These are the activations of a small neural network, seen along a few directions. Each row is one input.
Each table varies a few parts of the input and shows all the possible inputs, shuffled.
Descriptions start from the smaller parts, as in this example, which fits no table here: line(4) and (point or ring(9) or (values(3) and ring(5))).
Shared parts are said once, and a part with two or three values counts as separate values.

Other details of the inputs shift rows strongly along two fixed directions, in all tables alike. That doesn't count.

Rows:
row 1: [ 10.9  16.1  39.4  53.3   6.0  25.3   5.8  -2.2 -10.8 -47.9  16.3]
row 2: [ -7.1  41.0 -52.4 -31.3 -53.7  -3.5 -23.3 -15.3  14.5  20.7 -39.9]
row 3: [  5.9 -19.4 -31.0 -18.5  32.3 -13.4  -3.4   6.8  12.7  -3.7  38.9]
row 4: [  9.4  20.7  43.4  44.0  15.1  17.1   7.2  26.1 -32.2 -39.1  -1.9]
row 5: [  7.6 -34.0 -13.9 -34.1  39.8 -25.6  -9.9  -7.9   0.5 -26.0  25.3]
row 6: [ 19.4   0.8  -6.0 -42.6  34.3   1.0   3.8 -16.9  15.3 -13.5  21.9]
row 7: [-39.3  32.1  23.2  51.7 -65.0  37.6 -12.4   6.0   9.1  36.5 -37.6]
row 8: [  3.3  19.5  34.3  58.9  11.2  16.0  14.9  43.1 -10.7 -17.5  21.2]
row 9: [ 12.0 -38.3 -18.3 -21.8  33.2 -24.0   8.3  -7.9   2.2  -3.1  23.1]
row 10: [-22.0  -8.0 -29.7 -35.5 -39.0  -7.4 -10.8 -24.5  18.0  55.8 -40.8]
row 11: [ 7.6 -3.9 61.1 49.4  7.7 21.9 33.4  7.9 -7.1  1.1 16.9]
row 12: [ 14.4 -26.2 -21.3 -15.2  16.1 -18.1  15.0  -9.0   6.1   7.7  29.1]
row 13: [-13.8   4.2 -47.6 -27.4 -44.6 -20.4 -10.0  -5.1   8.3  45.7 -41.1]
row 14: [  1.1   7.6  51.5  46.0  10.1   5.7   6.3  26.7 -22.7 -37.0   1.7]
row 15: [  7.3 -29.6   5.1 -48.6  47.5 -16.7  -1.7  -7.1   7.0 -11.2  20.7]
row 16: [-16.7   3.4 -49.2 -34.1 -31.5  -6.0 -33.5 -24.4  -0.3  13.0 -33.9]
row 17: [-18.3  33.4  13.4  58.0 -77.9  17.0   8.6  10.2  -7.2  34.6 -41.8]
row 18: [ 18.2 -19.4  -1.9 -52.1  58.6  -6.3   1.7  -6.5  -2.8 -16.2  22.1]
Each input here is: values(3) and (point or line(5)).
Changing only the values(3) part turns row 11 into row 17. The same change can be made to row 6. Which row results?
Answer: row 2
Change only the values(3) part in row 10. List by row number the other rows that result.
Answer: row 9, row 13
Change only the line(5) part in row 5. List by row number the other rows that result.
Answer: row 1, row 9, row 12, row 16
Change only the values(3) part in row 14. List by row number the other rows that result.
Answer: row 5, row 15

Rows:
row 19: [-25.0  -6.3  -6.8  27.9 -41.3  -5.2  -3.1   3.4   2.7  27.6 -32.6]
row 20: [-13.2  20.6  -6.5  16.8 -44.6   5.8 -12.0 -21.3   0.3   2.2 -30.5]
row 21: [ 18.7  -0.4 -60.8 -62.3  18.9 -19.7   5.4  -7.4   9.9  19.7   8.7]
row 22: [  4.2 -28.3 -34.9 -59.2  19.5 -22.4   6.4 -14.0  22.7  40.4  28.8]
row 23: [ 37.3 -20.1  -3.6 -23.7  86.7  -7.9  25.1  23.5  -6.9 -38.1  60.9]
row 24: [-12.4  13.1  11.7   6.5 -33.0  10.3 -13.8 -17.8  -8.5  16.8 -43.4]
row 25: [-24.4  10.2  -4.1   8.9 -43.5   5.4 -22.0  -5.7 -12.5  -3.9 -36.6]
row 26: [  3.9  -5.0  62.2  49.8  33.6  11.8   2.5  16.0 -30.7 -41.4   6.5]
row 27: [ 12.0 -10.7 -63.3 -52.8  18.0 -28.6 -20.9  -5.6  12.5   3.7  14.4]
row 28: [  2.9  -9.5 -42.2 -64.7  20.8 -19.4 -12.4 -29.3  24.7   2.5  12.4]
row 29: [  2.9 -16.6 -32.0 -78.3  20.3 -12.9  -8.9 -23.9  16.2   4.5   7.1]
row 30: [ 39.7 -14.5   2.8 -22.1  81.9 -31.6  19.5  34.5  -6.5 -43.7  61.1]
row 31: [-22.1   8.3   9.3   6.2 -31.0  13.3 -24.2 -11.0  -6.6  10.1 -41.9]
row 32: [ 23.2  -7.3 -56.5 -58.2  15.4 -21.9  -8.1 -15.9  16.9  12.0  13.8]
row 33: [  4.3 -16.5  67.5  54.7  26.3  19.6  35.7  15.3  -0.2 -10.4  21.6]
row 34: [ 14.2 -12.0  58.3  60.8  16.1  11.4  34.8  16.6 -19.2  -8.8  33.4]
row 35: [ 14.9  10.2  56.5  51.9  26.1  31.1  14.4  12.4  -4.2 -31.4  28.8]
row 36: [-23.3  -2.3  -2.9  21.7 -46.4   5.7  -4.5  -0.3   0.5  35.0 -15.3]
row 37: [ 40.4 -49.1  14.7 -15.3  81.5 -24.6  42.7  10.9   2.7 -18.6  56.9]
row 38: [-22.3  14.0  20.9   0.7 -26.6  19.6 -17.3 -19.5   2.4  20.3 -38.3]
row 39: [ -3.9  35.7  -4.6  10.2 -47.5   1.9  -1.2   6.2   2.8  19.7 -30.2]
row 40: [  2.0 -14.1 -58.3 -54.2  17.8 -35.9 -21.4 -17.2   9.5  -9.7   8.9]
row 41: [  5.1   1.1  49.9  54.8  22.3  17.3   7.2   9.3 -16.3 -55.1  21.1]
row 42: [-24.4  -1.2  -7.6  27.4 -44.5  -4.5  -6.9   3.6  -5.6  32.9 -15.4]
row 43: [ 14.1  -0.8  62.1  42.1  18.4  21.0  21.0   7.8 -26.8 -45.7  12.9]
row 44: [-18.5  27.6 -22.3  20.7 -38.5   8.8 -10.7   9.3  -8.3  14.6 -29.6]
row 45: [-23.4   9.2   0.6   3.2 -44.8  15.5 -19.6  -9.4  -6.4  -1.8 -36.0]
row 46: [-14.0  36.6   4.4   4.7 -41.6  11.6  -5.2   4.3  13.9  23.3 -26.3]
row 47: [ 14.6  15.9  52.8  49.0  20.5  13.7  18.5  37.2 -14.0 -38.3  22.1]
row 48: [ 13.5 -12.0 -59.2 -58.8  17.1 -18.8 -18.8  -9.1  18.8   5.5  15.0]
row 49: [-17.3  31.9  -5.8  10.0 -35.3  25.1  -1.8  -2.6   7.2  26.3 -26.3]
row 50: [-23.6  -7.7  -2.5  21.5 -42.4   4.5  -0.5  -0.3   9.0  29.7 -31.9]
Describe the family of inputs behind these rows.
Answer: line(4) and (values(2) or line(6))
Changing only the line(4) part turns row 38 into row 24. The same change can be made to row 49. Which row results?
Answer: row 21
Change only the line(6) part in row 44. List by row number the other rows that result.
Answer: row 25, row 26, row 27, row 30, row 40

Rows:
row 51: [  5.4 -20.5  92.1  52.3  41.8  16.8  10.1   0.2 -29.3 -70.1  13.9]
row 52: [-41.1  46.6  47.6  59.1 -84.6  58.4  -8.9 -11.3  -3.9  40.5 -70.2]
row 53: [ 27.4 -43.1 -42.3 -47.2  69.6 -48.2  17.4  27.5  12.6   1.2  65.9]
row 54: [ -8.8   5.7 -86.3 -41.3 -49.1 -36.8 -10.2   4.2  10.9  57.6 -30.4]
row 55: [-54.7  27.2  34.1  62.5 -87.2  43.3 -39.3 -21.2 -24.4   4.7 -83.2]
row 56: [-16.8 -15.0 -81.2 -31.7 -53.8 -24.7  -5.3 -19.7  32.9  75.0  -9.7]
row 57: [  0.5  45.1 -73.7 -68.3 -41.0 -10.1 -21.4 -10.1  18.0  36.8 -39.7]
row 58: [ 22.6 -19.7 -42.9 -66.7  70.1 -35.1 -23.3   2.7  -0.5 -53.7  39.8]
row 59: [  8.4 -36.7  80.2  78.8  39.9  16.7  44.1  30.8 -24.2  -8.8  36.1]
row 60: [ -8.0  24.5 -68.3 -58.3 -44.3   1.1 -15.9 -34.7  39.7  53.5 -19.7]
row 61: [ 10.9 -40.8  94.2  74.9  38.7   5.8  51.0  25.2 -16.1 -15.1  38.4]
row 62: [ 39.2 -11.5 -47.4 -68.1  71.8 -39.7 -12.9   4.2 -14.8 -58.8  33.5]
row 63: [-33.6  38.9  58.7  49.7 -81.0  44.4  -0.8 -16.2   4.7  34.4 -61.2]
row 64: [ 28.4 -30.4 -41.6 -58.1  65.4 -24.9  -8.7 -21.0   8.0 -43.3  48.7]
row 65: [ 20.1  29.7  76.9  62.4  43.8  33.2  24.1  39.3 -13.6 -54.0  37.8]
Changing only one part turns row 55 into row 62. The same change can be made to row 52. Which row results?
Answer: row 57
Describe the family of inputs behind these rows.
Answer: values(3) and line(5)
Change only the line(5) part in row 59. List by row number the other rows that result.
Answer: row 53, row 54, row 56, row 61
